These are the activations of a small neural network, seen along a few directions. Each row is one input.
In each table, some parts of the input vary, and every possible input appears once, in random order.
Descriptions start from the smaller parts, as in this example, which fits no table here: one of 8 places around a ring, together with either a single point or one of 11 places around a ring or (one of 3 separate values, together with one of 4 places along a line).
Shared parts are said once, and a part with two or three values counts as separate values.
(in the rows, 100 means zero)

Table:
R1: [ 61, 102,  98, 104, 101,  86, 101, 128, 109, 137, 110, 106, 115,  71]
R2: [ 90, 105, 100,  98,  68, 102,  89, 115,  87,  94, 100,  72, 107, 110]
R3: [178, 112,  74, 112, 127, 141, 125,  45,  75,  99,  94, 108,  72, 103]
R4: [ 97, 103,  99,  90,  95,  94,  84, 112, 107,  82,  78,  81, 101, 125]
R5: [124, 143,  58, 106, 147, 126, 100,  92, 109, 168,  75, 102, 107,  82]
R6: [ 62, 106, 101,  92,  92,  92,  96, 120, 118, 144, 106, 103, 120,  75]
R7: [ 63, 101, 101,  99, 126,  83,  87, 119, 131, 130,  94, 117, 115,  87]
R8: [ 66, 106, 102,  80, 106,  95,  92, 116, 128, 139,  98, 106, 122,  84]
R9: [151, 144,  53, 114, 120, 135,  93,  86,  78, 122,  67,  73,  90, 122]
R10: [ 62, 103,  98, 106, 113,  82,  95, 129, 121, 128, 101, 114, 116,  79]
R11: [ 91, 104,  98, 116,  89,  90,  89, 124,  93,  77,  94,  84, 101, 116]
R12: [ 90, 105,  97, 111,  76,  92,  94, 121,  79,  86, 104,  75, 103, 107]
R13: [ 92, 103,  99, 103, 103,  89,  77, 115, 102,  79,  87,  84,  98, 122]
R14: [120,  78, 120,  85,  87, 108, 116,  70,  92,  70, 118, 110,  85, 104]
R15: [118,  72, 120, 104, 107,  97, 109,  74,  95,  61, 114, 120,  79, 106]
R16: [ 70, 104, 102,  84, 116,  85,  90, 117, 136, 134,  85, 114, 117,  91]
R17: [115,  77, 120,  98,  73, 106, 119,  74,  81,  75, 126, 108,  89,  95]
R18: [117,  75, 119, 114,  93,  96, 119,  82,  87,  57, 121, 120,  84,  99]
R19: [123,  74, 122,  91,  99, 100, 115,  70,  98,  63, 104, 117,  85, 111]
R20: [ 95, 107,  99,  83,  82, 102,  84, 111,  98,  89,  92,  73, 105, 118]
R21: [114,  75, 120, 112,  80,  98, 126,  80,  77,  67, 131, 113,  89,  93]
Changing only one part turns R7 into R13. The same change can be made to R5. Which row results?
> R9
What do these inputs look like to the network?
> one of 3 separate values, together with either a single point or one of 6 places around a ring
List by row number the other rows that have the choice among 3 separate values in common with R18.
> R3, R14, R15, R17, R19, R21

Table:
R22: [131, 134,  63, 120,  84, 130,  94,  76,  70, 114,  98,  60,  96, 113]
R23: [ 31, 104, 102,  89,  84,  66,  80, 149, 118,  98, 144,  64, 108,  98]
R24: [126,  67, 105, 148, 163, 100, 110,  79, 100,  49, 119, 148,  71, 104]
R25: [ 17,  83, 113, 125,  80,  77,  52, 142,  99, 115, 102,  86, 138,  97]
R26: [117,  81, 109,  95,  51,  87, 149,  91,  90, 124,  94, 122,  89,  72]
R27: [104, 115, 102,  39, 107, 114, 100, 109, 153,  86,  66, 102, 128, 122]
R28: [ 80,  88,  99, 119,  84,  68, 105, 139,  93, 165,  58, 128, 120,  57]
R29: [ 96,  92, 117, 106, 133, 119, 114,  41, 106, 120, 136, 132,  91,  81]
R30: [112,  92, 113,  54,  90, 103,  87,  72, 129, 102,  68, 101,  95, 141]
R31: [145,  83, 129,  42,  87, 114,  84,  48, 102,  84,  80,  89,  88, 144]
R32: [138,  87, 123, 102, 129,  72,  87, 101, 121,  32,  51, 110,  69, 152]
R33: [138,  68, 106, 132,  94,  57, 148, 126,  66,  56,  85, 136,  65, 104]
R34: [ 76, 114,  85, 100, 163,  93,  98,  92, 133, 139, 136, 126,  90,  65]
R35: [ 82,  72, 119, 139,  89,  67,  87, 125,  83,   3, 121, 100,  89, 120]
R36: [ 68,  96, 111,  80, 123,  87,  50, 117, 130, 141,  26, 100, 121, 124]
R37: [ 83, 115,  91,  46, 125,  79,  75, 122, 153, 119,  64,  84,  89, 123]
R38: [ 81,  68, 130,  84,  45, 113,  86,  74,  63,  53, 146,  77,  98, 109]
R39: [129,  69, 121,  89, 125, 141, 103,  26,  85,  98, 145, 126,  83,  86]
R40: [157, 115,  75, 104,  80, 147,  99,  58,  40,  96, 110,  51,  86, 119]
R41: [ 52, 105, 119,  84,  65, 104, 108, 134, 117,  66, 141,  82, 140,  97]
R42: [ 91, 137,  59, 143, 112, 122,  56, 127,  73, 155,  63,  76, 119, 101]
R43: [119, 160,  57, 103, 100, 146, 111, 112,  92,  99,  94,  72, 124,  99]
R44: [148,  60, 114,  80,  44, 108, 142,  72,  65, 100, 102, 113,  81,  76]
R45: [ 63,  94, 103, 136, 161, 101,  73,  86, 112, 161, 101, 140, 121,  65]
R46: [ 93, 116, 105,  94, 145, 128, 125,  77, 133, 104, 134, 137, 124,  67]
R47: [ 50,  86, 132,  96,  53,  95,  91,  95,  87,  75, 141,  77, 110, 109]
R48: [ 98, 105,  82,  88,  83,  58, 137, 148, 116, 148,  95, 108,  85,  60]
R49: [151, 124,  70, 162, 120, 103,  98, 105,  62,  47,  83,  79,  72, 134]
R50: [115, 106, 103,  85,  66,  94, 165, 127, 117, 114,  96, 120, 123,  58]
R51: [111, 164,  43, 112, 114, 104,  84, 131,  92, 138,  98,  53,  88, 101]
What do these inputs look like to the network?
> one of 5 separate values, together with either a single point or one of 5 places along a line
Changing only the choice among 5 separate values turns R49 into R32. The same change can be made to R42. Which row results?
> R36
Change only the place on the line of 5 in R30. List by row number the other rows that result.
> R27, R31, R36, R37
Change only the place on the line of 5 in R28. List by row number the other rows that result.
> R26, R44, R48, R50

Table:
R52: [139, 128,  61, 103, 143, 112,  60, 111,  94, 108,  30,  67,  86, 136]
R53: [129, 100,  80, 100,  65, 105, 137, 103,  76,  64, 116,  85,  85, 104]
R54: [ 31, 108,  96, 117, 152,  68,  71, 156, 141,  96,  90, 111, 117, 120]
R55: [ 38, 110,  77, 124, 162,  72,  93, 133, 142, 133, 108, 143,  98,  54]
R56: [139,  76, 114,  97, 105,  93, 142,  85,  95,  92, 101, 152,  71,  86]
R57: [126,  72, 127,  88,  87,  78, 116,  99, 107,  51,  82, 115,  72, 133]
R58: [129,  88, 108, 108,  56,  87, 127, 121,  67,  63, 106, 109,  76, 100]
R59: [104,  78, 110, 120,  68, 116, 102,  90,  46,  59, 130,  86,  94,  95]
R60: [ 78, 134,  94,  76,  94, 101,  48, 115, 141, 137,  71,  88, 133, 132]
R61: [120, 115,  93, 101,  72, 130, 122,  86,  64,  63, 125,  69, 100, 107]
R62: [ 60, 121,  87,  76,  58,  72, 102, 137, 100, 148, 105,  71, 144,  76]
R63: [120,  66, 124, 112, 115, 123, 107,  56,  78,  91, 129, 130,  91,  86]
R64: [152, 131,  53, 119, 158, 119,  88,  95,  85, 155,  58, 105,  87,  96]
R65: [113, 107,  97, 117,  71, 119, 100,  69,  67,  69, 146,  65,  83, 102]
R66: [ 72, 110,  97,  59, 118, 100, 114, 116, 131, 174,  96, 108, 109,  48]
R67: [138, 106, 107,  92, 123, 141, 127,  56,  97,  89, 119, 110,  99,  88]
R68: [127,  96, 105, 105, 119, 128, 106,  37,  95,  96, 140, 110,  78,  85]
R69: [ 51, 114, 119,  54, 101,  74,  92, 122, 141, 132,  77,  70, 116, 113]
R70: [111,  55, 135, 105,  84,  76, 102,  78,  94,  52,  88, 115,  83, 135]
R71: [143,  91,  91,  92, 114, 112, 148,  69, 108,  91, 111, 128,  83,  89]
R72: [107,  71, 119, 128,  54,  82, 121,  93,  54,  65, 115, 106,  88, 108]
R73: [ 43,  94, 106, 106,  66,  75,  82, 148, 106, 140, 115,  83, 127,  83]
R74: [ 97, 135,  74,  88, 108, 117,  72,  99, 134, 181,  89, 119, 135,  71]
R75: [127, 101, 118,  79, 105, 125,  95,  78, 105,  51, 100,  84,  99, 142]
R76: [100,  64, 130, 100, 101, 110,  88,  72,  86,  45, 103,  98,  86, 131]
R77: [ 68, 141,  66,  94,  63, 115,  88, 126, 103, 155,  83,  71, 129,  91]
R78: [109,  93, 112,  89, 104, 115,  81,  57,  98,  52, 117,  85,  71, 135]
R79: [ 66,  86, 119, 101, 109,  76,  97, 107, 139, 158, 109, 124, 140,  46]
R80: [ 43,  97, 131,  77, 102,  71,  64, 140, 140, 111,  84,  94, 130,  96]
R81: [140, 139,  45, 132, 108, 113,  78, 128,  58, 129,  59,  60,  89, 114]
R82: [127,  62, 128, 119, 104,  92, 125,  64,  84,  92, 108, 147,  86,  86]
R83: [ 16, 124,  80, 147, 111,  81,  95, 159, 108, 110, 102,  98, 131,  83]
R84: [135,  87,  99,  75,  98, 101, 112,  93, 114,  47,  87,  96,  83, 128]
What do these inputs look like to the network?
> one of 3 separate values, together with either a single point or one of 4 places along a line or one of 6 places around a ring
Changing only the choice among 3 separate values turns R54 into R55. The same change can be made to R57. Which row results?
> R56
List by row number the other rows that have the choice among 3 separate values in common with R58.
> R53, R59, R61, R62, R65, R72, R73, R77, R81, R83
Change only the choice among 3 separate values in R77. List by row number the other rows that result.
> R60, R74

Table:
R85: [104, 135,  84,  78, 105, 128,  86,  72, 117, 159,  88,  76, 128,  87]
R86: [ 78, 133,  86,  60, 132, 102,  71, 116, 151, 109,  80,  79, 118, 125]
R87: [137,  65, 127,  78,  87,  84, 130,  68,  91,  76,  96, 117,  81, 112]
R88: [ 19, 101,  92, 104, 117,  57,  50, 167, 142, 137,  66, 102, 106, 109]
R89: [127,  78, 116,  83,  42, 104, 114,  94,  75,  54,  96,  87,  82, 121]
R90: [140,  71, 120, 105, 127, 118, 126,  68,  94,  78,  95, 153,  91,  95]
R91: [132,  84,  94, 127, 137, 117,  96,  60,  82,  92, 109, 121,  63,  98]
R92: [ 20,  72, 147,  92,  64,  56, 117, 122, 127,  81, 170, 113, 132,  61]
R93: [125, 117,  83, 143, 112, 114, 103,  87,  70,  67, 111,  86,  93, 116]
R94: [ 97, 148,  47, 112, 112, 108, 117, 141, 104, 192,  83, 100, 114,  56]
R95: [120,  95, 102, 118,  66, 113,  91, 107,  46,  55, 106,  66,  93, 120]
What do these inputs look like to the network?
> either a single point or one of 4 places along a line or one of 6 places around a ring
A walk changes only the place on the ring of 6. It starts at R89 and steps to R95. List the rest of the walk in order.
> R93, R91, R90, R87

Table:
R96: [120,  89, 100, 135, 159,  80,  63,  88, 113,  54,  59, 110,  57, 144]
R97: [130,  98,  75, 160,  79,  75, 142, 153,  58, 102,  90, 121,  70,  68]
R98: [ 43,  81, 134,  97,  46,  65,  62, 125,  81, 123,  94,  72, 120, 110]
R99: [115, 155,  64,  83, 118, 139,  76, 116, 133, 151,  38,  76, 147, 117]
R100: [156, 128,  63,  96,  40, 121, 149, 109,  57, 138,  73,  78,  89,  79]
R101: [149, 118,  86,  99,  90, 154, 104,  59,  51, 100,  98,  76, 100, 118]
R102: [101, 146,  55,  84, 100, 118,  90,  97,  92, 164, 103,  47, 109, 100]
R103: [137, 125,  75, 108,  74, 176, 102,  45,  56,  93, 133,  64,  95,  89]
R104: [ 99,  71, 124, 111,  96, 138, 124,  35,  93,  98, 171, 141, 102,  55]
R105: [ 74,  94,  79, 162, 119,  65,  65, 124,  63, 137,  78, 111,  94, 105]
R106: [120,  89, 101, 176, 131, 105, 102, 103,  55,  62, 110, 112,  93, 110]
R107: [118,  70, 103,  97,  63,  83, 171,  97,  98, 140, 113, 155,  95,  42]
R108: [ 77, 130,  78, 143, 154,  91,  65, 157, 119, 105,  50, 121, 124, 104]
R109: [ 29, 131,  96,  70,  69,  63,  82, 151, 139,  96, 125,  82, 130, 107]
R110: [109,  65, 138,  93, 116, 122, 127,  55,  82, 101, 128, 150, 105,  76]
R111: [ 53, 113,  97,  68, 139, 100, 118, 112, 158, 157, 131, 136, 114,  60]
R112: [ 34, 108, 123,  84,  86,  82,  76, 153, 149,  94,  58,  82, 154, 118]
R113: [123,  74, 124,  73, 117,  98, 151,  53, 124,  80, 137, 142,  87,  79]
R114: [104, 169,  43,  74, 109, 122,  82, 114, 123, 152, 104,  71, 129, 105]
R115: [ 66,  94, 118,  73, 121, 100,  99, 106, 133, 167, 133, 114,  99,  39]
R116: [109,  58, 130,  63, 142,  94,  89,  37, 146,  93,  79, 148,  77, 116]
R117: [175, 114,  77,  64, 116, 127, 103,  71,  93,  91,  56,  72,  85, 134]
R118: [130,  58, 123,  64, 137,  91, 127,  61, 130,  92,  90, 148,  89,  96]
R119: [ 92,  82, 136,  73,  54,  77, 122, 103, 108,  20, 130,  78,  97, 121]
R120: [ 67, 147,  50, 131, 146,  75,  85, 156, 120, 111, 112, 111, 102,  92]
R121: [ 75,  61, 148,  63,  81,  78,  65,  92, 127,  34,  68,  83,  80, 160]
R122: [ 73, 105, 119,  71, 138, 110,  89, 115, 153, 149,  70, 154, 136,  76]
R123: [106,  98,  92, 183, 113, 125, 100,  85,  56,  55, 150, 101,  86,  82]
R124: [ 68,  79, 136, 110,  36, 122,  91,  88,  71,  37, 162,  79, 109,  92]
R125: [110, 122,  71,  94,  81, 108,  68,  84,  61, 178,  69,  72, 110, 116]
R126: [ 90,  76, 121,  94,   4,  67, 145, 152,  80,  82, 103,  89, 102,  85]
R127: [ 27, 107, 109,  90,  57,  51,  81, 127, 117, 106, 127,  60, 128,  99]
R128: [153, 110,  88,  64, 119, 136,  66,  53, 110,  94,  47,  75,  66, 161]
R129: [147,  85,  90, 134, 154,  82,  97, 120,  95,  53,  68, 113,  66, 122]
R130: [136, 103,  89, 143, 132,  87, 122, 105,  90,  40, 120, 106,  70, 107]
R131: [ 77,  65, 145,  98,  49, 103,  95, 104,  72,  42, 124,  88, 116, 120]
R132: [101,  62, 137,  62,  72,  70,  95, 113, 113,  32,  83,  85,  97, 134]
R133: [166, 127,  76,  72,  92, 139, 126,  67,  90,  77, 104,  64,  76, 119]
R134: [ 64, 117,  63, 150, 142,  73,  87, 138,  93, 123, 112,  85,  90,  86]
R135: [ 77,  78, 125,  91, 109,  86,  92,  76,  97, 179,  99, 131, 104,  60]
Changing only one part turns R115 into R127. The same change can be made to R110. Which row results?
> R131
Changing only one part turns R135 into R125. The same change can be made to R107. Which row results?
> R100
What do these inputs look like to the network?
> one of 4 separate values, together with either a single point or one of 4 places along a line or one of 5 places along a line
Change only the place on the line of 4 in R108. List by row number the other rows that result.
> R105, R120, R134
A walk changes only the place on the line of 5. It starts at R103 and steps to R101. List the rest of the walk in order.
> R133, R117, R128
Change only the choice among 4 separate values in R111. List by row number the other rows that result.
> R109, R114, R120
Change only the choice among 4 separate values in R116. List by row number the other rows that result.
> R96, R121, R128
